Each row below holds a small network's activations on one record, seen along a few directions.
After each row come some of the record's fields: TUBO, DAFEN, PIF, TUTE.
Other fields move the rows too, some of them a lot.
Random noise pushes rows far along 17 fixed directions. That doesn't count. These rows show it; they differ only by the noise:
[-192 -111  361  -49 -162   20  216   77 -264   61   12   -7  126 -450
  125  -32  372 -370    3   94  -28  295  215  133  -33   24   86   57
   19   83   48 -157   86 -166 -135  -87 -156]
[ -29   25 -212  -28  -98    7  -91 -115  140   37   68   45  145   38
 -137  248    4 -129 -193 -194 -118  374  -37  165   34 -199 -141   69
 -319  561   40   62 -202 -147 -345   98   29]
[-232 -313    0  178  -69 -177  551   63 -469  185   62  107  222   83
 -443 -425   38 -155 -107  -30 -421  287 -145 -235  233  170  185  174
   -4  -80 -134 -316  -22 -159 -530  325 -325]
[  84  -28  -50 -240   78  -67  193   60   84  -24    0   -8   97  136
 -196  -18  -88  242  209  -36  -26   30 -292   -9  -56  -20   53  210
   15  -51  -49  128 -171 -136 -244 -331  364]
[   4    3  432   80  -67 -212 -394   29  -28  -14   28 -132  -71  493
  115  252 -143  339 -243  -80   41 -474 -238  -70  -98  384   51  -95
  276  -46 -284  221 -279 -116  335 -416  440]
[  50    6   48  249   56   23   49  200 -270  -42 -186   26  -86   22
 -129  309 -125 -201 -152  -95   -6  155   49  112  220  242 -327 -122
  135    4   26   23  -69  -40   90 -391   55]
[ 420 -140  387   -9  149  501 -259   -8  693  158    0 -182  373  -21
   57  183   93 -116 -197 -170  -32  291 -163  390 -134 -303  414   45
  -84  -73   43  465  276   53  -73 -152  135]
[-567 -457 -267  439   80 -138   49  174 -274  337  207  273  296  294
  -76 -203   60  426  175 -520 -432   98 -637 -344 -638  -36  484 -153
 -142 -516  325 -413  149  302 -438 -180 -131]
[-282 -676  331  -98 -107  -67 -314 -209  199  355  269  -86  119  205
  300  -35  431  242 -300 -470 -198  -42 -282 -336 -460  187  585   16
 -104   49    1  166 -244  -64 -349    5 -102]
[  94 -202  203   76   20   77 -221  -19   81  115  -96 -295 -142 -130
 -120  147  533  -48  117   28  117  -90  153   34 -336  186  137 -340
  114 -585   42 -155  195 -134  -59 -550  -27]
[  61  153  627   38 -251   17  427  119  317 -142  274  383   20 -274
  248   90   12   56 -142 -123 -316  137  517 -173  -78 -294   69   34
  304  122 -214  408 -105  526   -2   81 -157]
[ 135   -9  282  139 -100 -229   26   54  395  248    3  361 -302 -369
   22  -35  212 -247  120  261  137 -324   81 -354  284   13  -83 -201
  561 -287 -239  -88  173   -9  117   25 -248]
[ -33  467  -72   41  154   75  500  229  136  161   11  407  -47  -41
 -297 -199 -414   38 -230   69 -114   34 -109   32 -151 -100   -5  -19
  140  -68  159  -41  119   64   88  124  -57]
[ 330 -158  331  177 -373 -308  120 -194  489  153   50  138  -91 -103
 -261  -42  666 -200  -69  193 -361  -53  229 -191  254  -24   41  -15
  171 -357 -362 -231   58 -183 -376  308 -535]
[ 312    8  -93  -13   29 -120  393   97 -112   92 -103  154  218 -124
 -147 -320   72 -149  227  -28    3 -152   24  151  -12  -57   18   33
  -16   57   29  103  330  112 -261  229 -149]
[-481  178   -9   78 -167 -151  179  129 -817 -190  -32  137  205  216
  -75 -258 -460  318  330   80 -210    0 -320  -48  159   61  -43  249
  -11   62 -174 -276  -96 -147  -35   39  408]
[ 100 -234 -436   21  320  140 -289  274  202  201   31 -342  339   95
   43  164 -120 -117  -86 -333  261   38 -296  225 -152   -6  191  -58
 -243   85  249  292  148  122  -62 -153  199]
[ 227  287 -396  335  -58 -584 -126  192   43  122  125  -67  500  180
 -389  308  210 -381 -101   18   82 -109 -166  609 -252 -180 -152 -238
 -258  428   74 -265  207  -51 -206  -45   23]
[ 335  452  431 -191 -169  142  292 -165   28 -177 -176   60  -31  -38
 -262  108  115  -43 -207  144 -172  185  322  491 -134  -45 -183   74
  -68  227  -51  126  -50 -285  -76 -112   82]

[ 315   56   88  206   28  121   -6 -159    4   62 -438  563 -252  -78
 -153   93  159   63  362  -10 -104   45 -320  126    7  -43 -344 -132
  112 -270  208 -204  253 -213  -61 -330  -47] => TUBO=nar DAFEN=femif PIF=kek TUTE=vug
[ 124 -161  125  475 -207 -121 -312   89  -94  -15   77 -108  434  409
  449  310   89 -208 -219 -222 -141   51 -201  134  168  -22 -136   74
 -339  476  -52  130  -48  127  134 -190   19] => TUBO=nar DAFEN=duna PIF=kek TUTE=fuz
[ 183   70  186 -137  -64 -121 -118   55  318 -131   59 -384 -216 -388
 -156  230  354 -145  266  209  285 -180  622  -62  -43  -45  -94 -260
  270 -302 -276   42   86   49   15 -328   52] => TUBO=tino DAFEN=duna PIF=zifa TUTE=depep
[  44  146  224  397 -186 -350  338   65 -490 -148  -39   84  261  259
 -200  108   47 -204   69  293 -255  123 -181  112  303   56 -277  132
   49   19 -156 -419  -69 -185   70 -472   50] => TUBO=tino DAFEN=femif PIF=kek TUTE=pulu
[-351  -18  142 -183  270 -455  373  484 -112  160  223   54   75 -410
    5 -117   30  -71  254  276  412 -242 -231  -79 -342  133  263  -35
  481 -305  134 -214   50  -23  172 -466  220] => TUBO=tino DAFEN=duna PIF=didul TUTE=lusi
[ 212  287  -83 -221  -78 -116  484  -85 -125 -149   96 -370  142  254
 -160 -207  201 -119 -113  437   20  -63   90   16 -120   56  -53  220
 -316  114  -31 -163 -171 -290   80 -428   77] => TUBO=nar DAFEN=feli PIF=kek TUTE=pulu
[  53   35 -465  -21  284   98 -238  129    1   84 -127  -40 -242  247
   78   68 -383  253 -168 -264  258 -371  -98   -7 -133  268  -97 -230
    3  -58  212  231   -5  143  297   23  103] => TUBO=nar DAFEN=femif PIF=kek TUTE=zamo
[-246 -113 -164  -74  142 -228  533  525  145  154  503 -272  380  -13
  295 -222  -64 -187 -302  116   34   26 -131 -373  -80   52  362  267
  -32  -64  107    6 -120  294  197 -196 -108] => TUBO=tino DAFEN=duna PIF=kek TUTE=zamo
[-243  121  145  394 -161   -6 -169  -92 -635 -182   83 -121  -71  280
  162  132  -42   50 -338 -285 -147 -108  510  -55 -418  192 -146 -414
 -152  299    1   44  -72  354  214 -200  -99] => TUBO=tino DAFEN=duna PIF=didul TUTE=pulu
[ 393    7  -72  212   43  160   16  149 -297  -82 -268 -362  372  151
   16 -118   54 -150   93   53   67 -144   -6  406  100  108   19   45
 -280 -190   72   16  421    7  137  -24  -10] => TUBO=nar DAFEN=femif PIF=kek TUTE=depep
[ 170 -298  153   60  -65 -136 -473   93  163  -57 -156 -228   66  -88
   24  252  444  140  453   30   52 -160 -189  329  -28   73  186  -19
  172 -726  -12 -182  199 -127  -51 -138  171] => TUBO=nar DAFEN=femif PIF=zifa TUTE=letif
[-230   -3  108  150  -14  207 -149 -223  -61  155 -266  620 -414  -27
  305  257  -71  -44 -319 -393 -147  199  -88   -7  -98  123 -354 -204
   12  323  381  -30 -117   25  124  -48 -310] => TUBO=tino DAFEN=duna PIF=zifa TUTE=fuz
[ 183  -88   30 -432  167   91   23  118  452  -64 -169    9 -341 -392
   93  130  134  108  414  149  270  -10   12  -61   65   -6  -22   92
  335 -563   82  146  -35  -53   43 -360  194] => TUBO=tino DAFEN=duna PIF=zifa TUTE=letif
[-117  173  171   46 -133  467 -270 -130   43  -77 -170  256 -115   93
  447  -94 -317  339  -94 -112 -277   44 -111   47   21 -127   69  164
 -193 -114  100  148  122  124  319  394  -42] => TUBO=nar DAFEN=femif PIF=didul TUTE=letif
[ 359 -159 -204  164  -21  262 -438 -292 -460 -104 -491  -78  -96  216
  172 -116   -4   15  219 -258  104 -272  161  184   98  207 -235 -262
 -225    6   34  209  283   29   22  179  -50] => TUBO=tino DAFEN=duna PIF=zifa TUTE=pulu
[ 165   92  -29 -366    0   36  309 -266  324  155  221 -169  164 -327
   -6 -647  231 -206  505  524  274 -257   87 -369   19 -447  276  178
  -74   73 -189  -27  377  -14 -118  118  -98] => TUBO=tino DAFEN=femif PIF=didul TUTE=pulu
[  93  -88 -268 -178   74 -123 -217 -132  319   35  210 -129  -34  -85
 -154  -72  -21   44  161   27  322 -279  146 -160   51 -168  163 -107
  138  248 -172  203   -8  135 -154  456   81] => TUBO=nar DAFEN=femif PIF=kek TUTE=letif
[  62  -73   37  -79   59 -174  -58   97  217   -5   84  -55   55  -31
  -60  133  123  101  219  -44   -2  -99 -118   50  -88  -63   93   33
   93 -239  -81   33    9   23 -156 -157  142] => TUBO=nar DAFEN=duna PIF=didul TUTE=vug
[-467  399 -176 -242  -50 -227  205  -36 -250    4  154  294   10 -154
 -184 -112 -144  128  251  149   32   95 -203   52 -300 -236  -79   71
  -96  375   78 -377 -122 -243 -142   27  248] => TUBO=nar DAFEN=femif PIF=kek TUTE=vug
[-447 -255   55  436   -3  -74 -494  132 -246   80  174 -334  203  -25
  -78    9   99 -172   32  210   76    9  -65  -88  119   32  427 -267
  228 -459 -160 -479  265   25  108  166  -38] => TUBO=tino DAFEN=duna PIF=kek TUTE=letif
[-138 -182   57 -303   96  -74  -23   -8 -161  110 -251  190 -517 -287
  153  159  158    4 -132 -180  190  -54  105    1  -77  481 -276  -70
  249    7  215   65 -262 -253   23 -131  -64] => TUBO=tino DAFEN=duna PIF=didul TUTE=zamo
[  64 -211   74 -113  -31  190 -231 -282   78   -4  -97   60   10  125
  186  -53   18  215   41 -274 -198   33 -123  -33   52  -52   93  168
 -241  138  -15  224  -12   10 -147  267  -68] => TUBO=tino DAFEN=femif PIF=didul TUTE=vug
[ 392   92  -69 -488  257  144  430   78 -137 -231 -289  -17  -25   21
  -17  -76 -343 -128   30  -71  124  131  -54  145  118   92 -298  252
   37  338   20  511 -185   62  -29 -396  247] => TUBO=nar DAFEN=femif PIF=zifa TUTE=vug
[ 307  -81  252   72  120  105  119  -73  126   69 -151  336 -120    9
 -162  185   35   39  123 -144  -18   89 -100   87 -156  -11  -87 -146
  233  -21   57  150    5   26 -148 -511  117] => TUBO=nar DAFEN=duna PIF=kek TUTE=letif
[-270 -162  131   60 -120  129 -374  165  133 -112  -26  404  -31 -292
  593  185   87  582  588 -330 -137   44 -111   -8 -252 -233  215  -18
  120 -534  164   50   62  321   52   24  219] => TUBO=tino DAFEN=duna PIF=kek TUTE=vug
[-330  141 -459   45 -134   60 -213 -326 -106  -10  140 -190    7  146
 -176  -46  -98  -27  -65  161  -65  227  -27 -202  169 -207 -156   51
 -448  407  -35 -396 -121 -232 -132  217  -80] => TUBO=tino DAFEN=femif PIF=didul TUTE=zamo
[-356 -295 -210  -80  157   67  397  180 -228  110   52  354 -133 -668
  133 -144   24 -112  555  -71  180  287   22 -358   71 -161  -87   18
  178  -61  279 -167   76  168 -263 -191  -83] => TUBO=nar DAFEN=duna PIF=didul TUTE=zamo
[ -11  262 -345 -170 -211  -18  170   -2   88 -159  245  -57  193 -138
  429 -114  256  114  387   21  107 -106  302  -90 -438 -397  -25   60
 -450  162  231   23   61  322    3  -99  -39] => TUBO=nar DAFEN=duna PIF=zifa TUTE=pulu
[-357 -310  -81  -14   74 -274  -95  132 -222  227  163  -73  427   71
  278   50  -93 -412 -130   83  151  226 -741  -70  359   57  -10  397
 -120  586   67 -193 -202 -279   42 -283  144] => TUBO=tino DAFEN=femif PIF=didul TUTE=zamo
[ -67 -154   86 -211   45  -59 -204  -46 -180   52  -45 -292  -57  -98
 -128 -113  -10 -138  136  271  376 -163  -59  -58  271  221   88  -47
  265   15 -301   -3  -76 -338   43  -72  317] => TUBO=nar DAFEN=femif PIF=kek TUTE=depep
[  60  105 -342 -100   64   89  185  157  116  -57   40 -260 -165  -95
  125  -72   36   74   95  173  168 -141  174 -212   53   91 -117   79
 -124 -329  155  -76  -22   39  198 -175  -50] => TUBO=nar DAFEN=duna PIF=didul TUTE=zamo
[-212 -395  169  108   15 -183 -105  347 -650 -197  133 -607  103   30
  -26  133  152   55 -127 -294   60  -96  566  128 -202  494  210 -251
  193 -252 -211  157 -105  258  -63  -29   68] => TUBO=nar DAFEN=duna PIF=didul TUTE=zamo
[ 179   78   61  -83 -114   61  238  -11  293  -73  -70 -204  146  123
  -73   68   74 -209 -269  232 -303  398 -250  113  487  -61  -99  535
 -334  -80  -68 -128 -109 -397  -51  -74 -118] => TUBO=nar DAFEN=duna PIF=didul TUTE=depep
[-175  -85 -164 -174   34  266 -449 -122 -376    7 -163 -337   32   35
  112 -335 -191  168  428  182  297 -237 -274    9  160  126  163   48
 -118 -161  -36 -126  221 -355  138  101  375] => TUBO=nar DAFEN=duna PIF=zifa TUTE=zamo

Which values does each new row have?
[-215   96  152 -226 -244  156  265  271   40 -157  -27  -88 -160 -517
  421   59  376  101    0  -33 -180  176  519  113 -240   78   62  193
 -118 -476  240  -72  -21   23   81   85 -231] => TUBO=nar DAFEN=duna PIF=kek TUTE=depep
[-167  322 -231  -34  -19  -78  334  218 -123   67  -83  408   58 -403
  -80  -49  -81 -287 -174   26 -122  306  143  469  -91 -140  -95   59
  -92  245  314 -229  150   -3  -77  603 -309] => TUBO=tino DAFEN=femif PIF=kek TUTE=letif
[ -49  237 -290  108   78  435 -200   85   96 -236 -203 -156 -303  314
 -148  406 -171  530 -424 -378 -341  246  234  347 -432  160  -67 -143
 -304 -564  374   27 -134  121  134   65  -26] => TUBO=nar DAFEN=femif PIF=kek TUTE=letif
[ 331 -275 -360 -202  351   -8   70  140  571  476   89 -319   21   -2
 -159   -2  211 -519 -691  -30  290   73 -187   21  159  322  132   89
 -213  218  239  191 -147 -357  -69  134 -322] => TUBO=nar DAFEN=duna PIF=didul TUTE=vug
[-175  170  -44 -254  -89  -95  102  289  -18 -171   57 -139 -103 -302
  356   50  -20  -46  205  351  203  -21   63  -65  231   38 -110  287
   52 -144    0  -81 -168  -86  307 -199  193] => TUBO=nar DAFEN=duna PIF=didul TUTE=letif
[ 127  394 -150    0  119  124  268  183  197    9 -176  369 -249 -133
 -164 -138 -240  283   33 -117 -117 -125   88  180 -222  -52  -69 -102
  140 -453  209   91  248  255   77  289  -89] => TUBO=nar DAFEN=duna PIF=didul TUTE=depep
[ 140 -117  140 -403 -148  363 -430 -620  -30   70 -219 -101 -119  -25
  218 -171  266   38  222  -57  184  -68    7   85 -124  -52   17   41
 -361  426   20  203   66 -470 -175   49  124] => TUBO=nar DAFEN=duna PIF=zifa TUTE=pulu
[  45 -119  -54   33   46 -384  177  213 -203  113 -149  337  -81   57
  201    4   16  -16  -68 -206   -1 -259 -294   85  -14  353 -138   73
  193  -39  182   40 -111    0   65  -60  -99] => TUBO=nar DAFEN=duna PIF=didul TUTE=pulu
[-258    4 -224 -153   16  100 -397 -441  124    8  168 -181  -31  -61
 -544   92 -112 -200  322  321  205  485  -83 -265  264 -467 -131 -167
  -25  406 -368 -274 -153 -354 -401 -317  379] => TUBO=tino DAFEN=duna PIF=zifa TUTE=zamo
[   9  107  283  251   79  511   -1  -99 -608 -213 -232  -68   28   23
   81 -121 -322   -7  252   29   43   85  220   -3  107  -22 -125 -159
   65  -69  -51  163  293  241  271 -349  145] => TUBO=tino DAFEN=duna PIF=didul TUTE=pulu
[-207  -96  273  357 -130  253 -591  -42   13  248  -55  -84 -176   -9
  355 -320 -181 -121  -13  293  186 -408 -163 -507  529  199  172 -156
  283 -420 -318 -174  328 -101  586  284  -98] => TUBO=nar DAFEN=duna PIF=zifa TUTE=depep
[-408   67   97  230   73  339 -226    2 -257  168   80   59    0 -440
  211   73    6 -167 -170 -349  158   64  452  164 -610 -176  124 -498
 -123  305  350   23  411  384  108  212 -265] => TUBO=nar DAFEN=femif PIF=didul TUTE=depep
[ 268  213 -166   71  110  -87  135 -142  505  268  -91  129 -198  221
 -361   58  153  -53 -439  100 -156  -20 -264   85 -156   83 -101  -16
 -129 -195  269 -260    7 -241  -22   -8 -354] => TUBO=tino DAFEN=duna PIF=didul TUTE=letif
[-195 -470   37  316  168  102 -254  224 -169   74  -98  215  211  -34
  112   61 -195  102  356 -276 -105  199 -513  -14  203  -93  146   31
  221 -400   17  -36  240  205 -110  -91  146] => TUBO=nar DAFEN=femif PIF=didul TUTE=zamo
[ 259 -209 -100 -138  148   41  306 -139  -54  202 -229  268    3   11
   85 -187  217  -11  220 -168  -25   58 -396  -34 -240   27 -108   96
 -179   70  369   18  145  -88 -229 -483 -120] => TUBO=tino DAFEN=duna PIF=kek TUTE=zamo
[ 499   75 -390  240   93 -225 -301   99  152  -23 -348   88  -78   67
  -29  249   64 -168  124 -126  122 -286  -85  349  131   82 -379 -257
   45 -193   36   28  226  149   23   15 -120] => TUBO=nar DAFEN=duna PIF=didul TUTE=vug
[ -95  395  -60 -369  -36  -17  111 -304  313  -10   94  281  -68 -371
 -266  -18   57  -68  135  329  112  252   41  186  -93 -490  -16  108
  -16  450   88 -195  -45 -256 -258  278   60] => TUBO=tino DAFEN=duna PIF=didul TUTE=letif
